These are the activations of a small neural network, seen along a few directions. Each row is one input.
Each table varies a few parts of the input and shows all the possible inputs, shuffled.
Descriptions start from the smaller parts, as in this example, which fits no table here: line(6) and (point or ring(9) or (values(3) and ring(5))).
Shared parts are said once, and a part with two or three values counts as separate values.

A family of inputs:
row 1: [  0 -55  16  53 -15   5 -75  56 -75 -12  28]
row 2: [  11   30   -5   29  -33  -23   10   71   -6 -105  -30]
row 3: [ 18  65  14   7  -8 -12  16  28  16 -95 -25]
row 4: [  0  15 -57  47 -32 -13   0   5  13  69  27]
row 5: [ 18  50   3  20 -18 -18  16  50   6 -99 -29]
row 6: [ 17  32   6  65 -15  -5 -53  24 -42 -18  28]
row 7: [-17  17   5 -85  42   5  57 -79  61  23 -26]
row 8: [ -6  52 -35 -47   5 -12  66 -43  76  -7 -30]
row 9: [  1  -3 -30  27  -8   1   0 -27  10  89  35]
row 10: [-13 -98 -26  15 -14  13 -27  13 -29  97  28]
row 11: [-14  -6  24 -95  50  12  56 -77  47  46 -18]
row 12: [ -9 -26 -72  52 -50  -9 -10  39  -1  57  27]
row 13: [-16 -69  42 -93  43  16  40 -54  18  71 -17]
row 14: [  4  48 -51  -8 -22 -24  66  10  69  -3 -24]
row 15: [-17 -88 -35  28 -22   6 -27  29 -21  86  28]
row 16: [ -3 -51 110 -77  56  28 -12 -39 -36 -19 -21]
row 17: [ -1  11  92 -78  63  24   5 -62  -6 -45 -22]
row 18: [ 18  14  35  45   9  11 -54  -9 -46   2  36]
row 19: [ 10  20  -7  76 -20  -1 -53  44 -49 -26  25]
row 20: [  7  69  31 -32  18   0  16 -27  23 -99 -32]
row 21: [-17 -74 -48  36 -32  -3 -21  37 -19  74  29]
row 22: [  2  10 -44  38 -17  -7   6 -14  11  79  35]
row 23: [  5 -35  -1  61 -23   1 -70  60 -68 -23  25]
row 24: [  5 -79  39  33   4  21 -81  31 -86  12  26]
row 25: [  1 -69  29  46  -4  14 -81  48 -78   0  27]
row 26: [ 19  27  19  56   1   2 -48   4 -45  -9  36]
row 27: [  9  -8 -10  69 -32  -1 -63  58 -57 -29  27]
row 28: [ 14  74  21 -12   4  -7  19  -3  24 -96 -29]
row 29: [ -5  35  72 -69  55  18   6 -63   8 -69 -30]
row 30: [-14  37 -17 -70  25  -3  61 -66  73   1 -30]
row 31: [  3  33 -62   4 -31 -30  65  32  60  -8 -27]
row 32: [ -3  13 -70  14 -46 -34  59  53  48 -13 -28]
row 33: [ -7   2 -70  59 -37  -9  -1  25   7  61  25]
row 34: [-13 -54 -64  43 -41  -7 -17  41 -12  64  25]
row 35: [ -1  54  50 -54  37  10  12 -50  20 -90 -34]
row 36: [  0  57 -44 -27  -9 -20  68 -19  77  -4 -27]
row 37: [-10 -33  38 -95  49  19  50 -71  32  65 -17]
row 38: [  3 -16 105 -79  63  32  -1 -56 -21 -26 -21]
Q: Describe the family of inputs behind these rows.
A: values(2) and (line(9) or line(10))
Q: The inputs of row 37 and row 38 match in every part but the values(2) part. If row 9 is changed in the same way as row 37 into row 38, which row does it become?
A: row 18
Q: Change only the values(2) part in row 27. List by row number the other rows that result.
A: row 12

A family of inputs:
row 39: [ 16  20 -27  78 -20 -22 -40  31 -30 -15  29]
row 40: [  0  40  64 -31  39  13  16 -56   7 -12   0]
row 41: [  3   1 -61  23 -53 -10  44  28  39  22  -7]
row 42: [ -6 -53  -5  35 -15 -16 -26  54 -52  -5  10]
row 43: [  5 -65 -10  29 -10   7 -32  31 -22  86  28]
row 44: [  5 -52  44  -1  15  28 -69   4 -56 -20  20]
row 45: [ 11 -17  35 -75  33   3  32 -49  27  32 -13]
row 46: [  0  28  59  -7  24  23 -34 -38 -39 -31  -1]
row 47: [  9  -9 -22  60 -49 -25 -26  61 -22 -37   8]
row 48: [ 10  43  38 -27   6  -5  42  -1  38 -73 -36]
row 49: [ 16  73  33 -12  37  -2  28 -29  30 -52 -14]
row 50: [ -8 -35  24   2   6  10 -40  42 -55 -55   2]
row 51: [ 20  71  -9 -32  18 -18  48 -36  46 -11 -13]
row 52: [ -4   5  33  24   3  22 -66  -9 -58 -23  34]
row 53: [  7 -16  77 -55  50  19  13 -44  10 -10 -14]
row 54: [-40 -31 -48 -51   8  -6  41 -14  43  22 -25]
row 55: [-19  39 -71 -11   3 -12  28 -37  62  12  -7]
row 56: [ 13  41  -4 -47 -12 -21  62  -8  53 -33 -35]
row 57: [ 17  62  27  13  22   7 -23  -9 -15 -72 -14]
row 58: [ -9 -47 -31  32 -21 -11  -1  67 -23  50  10]
row 59: [  2 -59 -23  -5  -7  16  12 -13  11  90  14]
row 60: [  8 -29  71 -31  35  29 -38 -25 -36 -28 -15]
row 61: [ -3  -9 -21  54 -21   0 -28  18 -23  83  42]
row 62: [  6  -4 -48  57 -56 -20   0  74   6  18   7]
row 63: [ -6   1  56 -52  39   3  42  -8  10 -43 -34]
row 64: [ 13  25 -52  75 -27 -16 -14  45  -1  40  28]
row 65: [ 10  31  33  -3  -8   4 -10  20  -6 -93 -36]
row 66: [-25  11 -66 -26 -26 -15  42  -9  69  -9 -28]
row 67: [ 11  30 -66  40 -23  -7  30   0  31  45  13]
row 68: [ -5 -12  50 -28  25  12  -9  12 -35 -62 -34]
row 69: [ -1 -14   5  58 -16  -5 -52   3 -53  28  42]
row 70: [  4  39  23 -52  22  -3  36 -61  25  30   1]
row 71: [-28 -48 -28 -54  19  10  12 -49  43  56  -6]
row 72: [  8 -71  15  32  -4   2 -56  16 -52  31  28]
row 73: [ -6  -3 -34  20 -18   9  16 -26  10  87  27]
row 74: [  7   9   6  26 -28   2 -40  49 -25 -86   0]
row 75: [ -2   0  14 -72  21 -13  62 -14  26  -2 -32]
row 76: [-36   7 -39 -30   7   4  15 -62  41  53   7]
row 77: [-12 -41 -43  -2 -19  -1  42  23  11  55  -5]
row 78: [ 14  39   1  43   1   5 -55  20 -34 -65  21]
Q: Describe the family of inputs behind these rows.
A: ring(5) and ring(8)
Q: The inputs of row 42 and row 39 match in every part but the ring(5) part. If row 54 is changed in the same way as row 42 into row 39, which row does it become?
A: row 55
Q: Change only the ring(8) part in row 59. List by row number the other rows that result.
A: row 43, row 44, row 45, row 53, row 60, row 71, row 72
Q: Start at row 41 and move only the ring(5) part, one step at a time. The first step leads to row 67. Which rows follow, in order?
A: row 73, row 59, row 77
Q: Change only the ring(5) part in row 53. List by row number the other rows that result.
A: row 40, row 48, row 49, row 63

A family of inputs:
row 79: [  8 -23  -2  93 -35  -4 -79  75 -82 -21  38]
row 80: [-11  -2  19 -52  30   5  32 -50  28  18 -20]
row 81: [  5  34  68 -68  43  15  21 -46  18 -71 -32]
row 82: [ -9 -84   0  -2  14  23 -36  -8 -38  85  26]
row 83: [ 13  59 -94  67 -55 -39  25  51  45 -19   3]
row 84: [   4   22 -108   73  -72  -29   26   49   37   56   15]
row 85: [  4  12  83 -76  50  21  13 -58   3 -56 -30]
row 86: [-17  -6 -40 -38  -1  -3  54 -34  53  74   0]
row 87: [ 23  -1  46  73 -14   4 -78  69 -91 -92  16]
row 88: [-17 -72 -42   8 -20  -4   0  12   4  88  18]
row 89: [  24    8   97   30   17   15  -94   42  -92 -121    1]
row 90: [  4  52  47 -53  34   4  35 -37  31 -76 -39]
row 91: [  2  62  26 -47  31  -1  42 -31  42 -62 -36]
row 92: [ -3  26  16 -56  27  -3  41 -41  35 -10 -22]
row 93: [-12 -19  13 -58  27  10  30 -50  24  47 -10]
row 94: [ -9 -30 -89  46 -45 -16  25  40  28  96  22]
row 95: [  3  47  15 -51  24  -8  46 -37  38 -39 -30]
row 96: [ -4 -65   5  74 -17  15 -88  39 -85  41  51]
row 97: [  6  80 -72  54 -55 -30  22  56  34 -78 -17]
row 98: [ -1 -78  22  34   4  22 -73   4 -66  69  49]
row 99: [-14 -23 -10 -52  15   6  38 -45  34  71  -2]
Q: Describe the family of inputs behind these rows.
A: line(10) or line(11)
Q: Start at row 89 and move only the line(11) part, one step at a time. The first step leads to row 87. Which rows follow, in order?
A: row 79, row 96, row 98, row 82, row 88, row 94, row 84, row 83, row 97
